Here are a small network's activations along a few directions, averaged over the inputs that share one value of a field.
Values that are neighbours, or in one group, have similar rows; names and order tell nothing.
Random noise pushes rows far along 2 fixed directions. That doesn't count. These rows show it; they differ only by the noise:
|  -78 |  -60 |  -46 | -358 |  -62 |  334 |  235 |  369 | -179 |  223 |  139 | -355 |  -10 |
| -570 |   94 | -195 | -602 | -266 |  275 | -108 |  268 |  337 |  296 |   51 | -130 |  349 |
|   20 | -351 | -271 |  -51 |  172 |   45 |  346 |  192 |  138 |  539 |   17 | -161 |  -55 |
|  141 | -191 |  -40 | -188 |   74 |  289 |  397 |  367 | -308 |  269 |  145 | -398 | -163 |


Values of M:
m13: |  244 |  332 |  294 | -216 |  -21 |  362 | -596 |   88 |  -45 |   48 | -109 |  -58 |  216 |
m11: |  269 |  142 |  443 |  130 |  213 | -409 |  350 |  304 | -433 | -345 |  134 | -335 | -271 |
m8: | -393 |  302 |  160 |  201 | -195 |  420 | -428 |  140 |  398 | -168 | -171 |  209 |  493 |
m6: |   25 | -451 |   48 |   41 | -190 | -220 | -417 |  -58 | -128 |   71 |  262 |  368 | -126 |
m5: |  335 |  196 | -449 |  110 |   19 | -468 |  161 |   72 |  -66 |  120 | -350 |  266 |  211 |
m19: |  359 | -444 |  267 |  160 |   84 |  -61 |  681 |   65 | -125 |  134 | -187 | -406 | -305 |
m16: | -391 | -166 | -346 |  130 |  -61 |  -38 | -407 | -444 |  672 | -312 |  -71 |  -30 |  318 |
m12: |  295 |  183 |   86 |   77 |  464 | -320 |  358 |  114 |   38 | -146 |  300 |   12 | -543 |
m4: |  -94 | -319 | -206 |  -16 |  143 |   50 |  209 |    8 |  118 |  429 |   -8 | -202 |  110 |
m9: | -500 |   35 |  130 |   23 | -451 | -115 | -482 |  -93 | -204 |  -88 |   80 |  268 | -147 |
m10: |  522 |    8 |  -60 |   84 |  -87 | -135 |  349 |    4 | -358 | -297 | -423 |  -15 | -367 |
m17: | -150 |   -2 | -132 |  393 |  204 |  229 |   16 |  122 |  145 | -577 |    5 |  -84 |  310 |
m15: |  571 | -610 |   -4 |  537 |  172 | -421 |  165 | -387 |    3 |  179 |  302 |  545 | -138 |
m20: | -257 | -116 | -188 |  232 |  685 | -347 |  234 | -515 |  712 |  347 |    6 |  907 |  -41 |
m14: |  157 |  127 |  436 | -272 |   -1 |  200 |  113 |  -81 | -631 | -237 |  370 |  347 |  105 |
m1: |  -78 |   68 | -296 |  278 | -102 | -127 | -210 | -620 |  200 | -131 |   26 | -192 | -181 |
m18: |  539 | -299 |  -80 |   46 |  -38 |  -88 |  646 |  -64 |  -78 |  -52 | -389 | -189 | -417 |
m2: |  238 |  145 |  275 | -415 |  176 |  540 | -320 |  180 | -754 |  -95 |   19 | -516 | -127 |
m21: | -264 |  479 |   39 | -250 | -185 | -433 |  -28 |  242 |  -13 |  -62 | -112 | -140 |  385 |
m3: | -373 | -124 | -234 |  486 | -108 | -279 | -325 | -479 |  122 |  181 |  -78 |   94 | -283 |
m7: |  447 |  356 |  334 |  289 |   39 |  435 | -176 |  149 |  -62 |  -34 |   39 |   49 |  -30 |
M is arranged as a ring.
Name the neighbours of m2, in listed order. -> m13, m4
Name the neighbours of m16, in listed order. -> m17, m1
Name the neighbours of m21, in listed order. -> m11, m5
Name the neighbours of m18, in listed order. -> m19, m10
Fewest steps between m14 and m7? -> 9

Values of C:
c6: |   79 |  -71 |   61 | -221 | -145 | -323 |  129 |  -11 | -138 |   61 |  -17 |  237 | -318 |
c2: |  -67 |  642 |  166 | -404 | -223 |  258 | -166 |  194 |   63 |  -47 | -331 |  -47 |  358 |
c4: |  265 |  216 |  213 |  -51 |  107 |  224 |  110 |  103 | -223 | -659 |   40 |   50 |  119 |
c16: |  108 | -173 | -240 |  193 |  120 | -192 |  283 |  269 |  292 |  156 | -143 | -337 |  -35 |
c10: |  235 |  241 |  -83 |   -7 |   51 |  -53 |   40 | -150 |  241 |  -11 | -269 |  312 |  286 |
c7: | -411 |  489 |  251 |   34 |  -90 |  187 | -310 |  -61 |   48 | -409 |  267 |  -71 | -136 |
c14: |  -62 |  267 |  -63 |  -34 |    6 |   40 |   44 |  350 |  217 |  142 | -325 | -195 |   42 |
c15: | -254 |   78 |  -14 |  226 |  201 |  -91 |  -82 | -156 |  442 | -297 |  -25 |  269 |   65 |
c12: |  294 | -291 |  188 |   88 |   73 | -491 |   88 |   70 |   16 |  237 |   95 |  361 | -172 |
c17: |    8 | -164 | -188 |   64 |  -47 | -228 |  483 |  -79 | -423 | -124 |   12 | -284 | -160 |
c13: |  438 |   67 |  172 |  154 | -135 |  242 | -274 |   86 | -807 | -366 |  189 | -404 | -327 |
c11: |  316 | -533 |  -48 |  508 |  -82 |  220 |  154 |  -63 | -149 |  189 | -112 |   40 | -119 |
c1: | -105 | -183 | -298 |    2 |  -57 | -458 |  335 | -247 |   -2 |  207 | -147 |  263 | -245 |
c18: | -138 |  137 |  209 | -283 |  259 |  224 |  -90 |  208 | -373 |   68 |  350 |  -46 |  200 |
c5: |  118 | -293 | -209 |  -59 |  534 |   78 |  128 | -129 |   64 |  445 |  126 |  -36 | -108 |
c20: | -165 |   89 |  250 | -539 | -115 |  603 |  -95 |   45 |  -41 |   -2 |  175 | -272 |  -64 |
c21: |   43 | -130 | -131 |   62 |  -16 |  -96 |  393 |  105 | -130 | -208 |   66 | -502 |   -2 |
c8: |  430 | -304 |  348 |  130 |  -99 |  508 |  337 |  -20 | -419 |   29 |   97 | -264 | -307 |
c19: | -179 | -250 | -337 |  120 | -236 |   23 | -495 | -145 |  166 |   47 | -209 |  227 |  292 |
c9: | -117 |  122 |  -65 |  256 |  -28 | -150 | -406 | -275 |  115 |    3 |  138 |  -64 | -176 |
c3: | -138 | -106 |   97 |   36 |  161 | -360 | -131 |  101 |  200 |  347 |  185 |  379 |  292 |
C is arranged as a ring.
Fewest steps between c18 and c21? -> 6
Name the neighbours of c19, in listed order. -> c13, c11
Name the neighbours of c2, in listed order. -> c10, c14
Name the neighbours of c6, in listed order. -> c12, c1
Name the neighbours of c20, in listed order. -> c5, c8

Values of P:
p5: | -728 |  149 |  -52 | -219 |  -68 |  872 | -792 | -281 |  864 |  249 |  -80 |   85 |  578 |
p9: |  163 |   76 | -244 |  556 |  278 | -701 |  -33 | -219 | -100 | -355 |   93 |  439 |   37 |
p7: |  -78 |  290 | -219 | -719 | -286 |  367 |  205 |  276 | -203 | -296 | -193 | -740 |  184 |
p2: | -312 | -171 | -389 | -136 | -291 | -431 |  195 |  221 |  795 |  213 | -380 |  -43 |  450 |
p4: | -176 |  256 |  594 | -711 | -554 |  450 | -482 |  300 | -164 |  337 |   67 |  356 |  228 |
p3: |    8 | -221 |  621 | -255 |  403 |  430 |   16 |  199 | -734 |  345 |  829 | -169 | -382 |
p1: |  -69 |  823 |  309 |   58 |    5 |  -98 | -108 |  178 |  -88 | -839 |   91 |  128 |  119 |
p8: |  -15 | -147 | -304 | -232 | -132 |  151 |  537 |  139 |  -70 | -180 | -207 | -576 |   75 |
p6: | -295 |  284 |   80 |   47 | -626 | -215 | -728 | -462 | -127 | -357 |  -22 |  412 | -278 |
P is arranged as 3 separate groups.
Which other values are in the same group as p3? Give them in the order they are listed. -> p5, p4
Which other values are in the same group as p1? Give them in the order they are listed. -> p9, p6
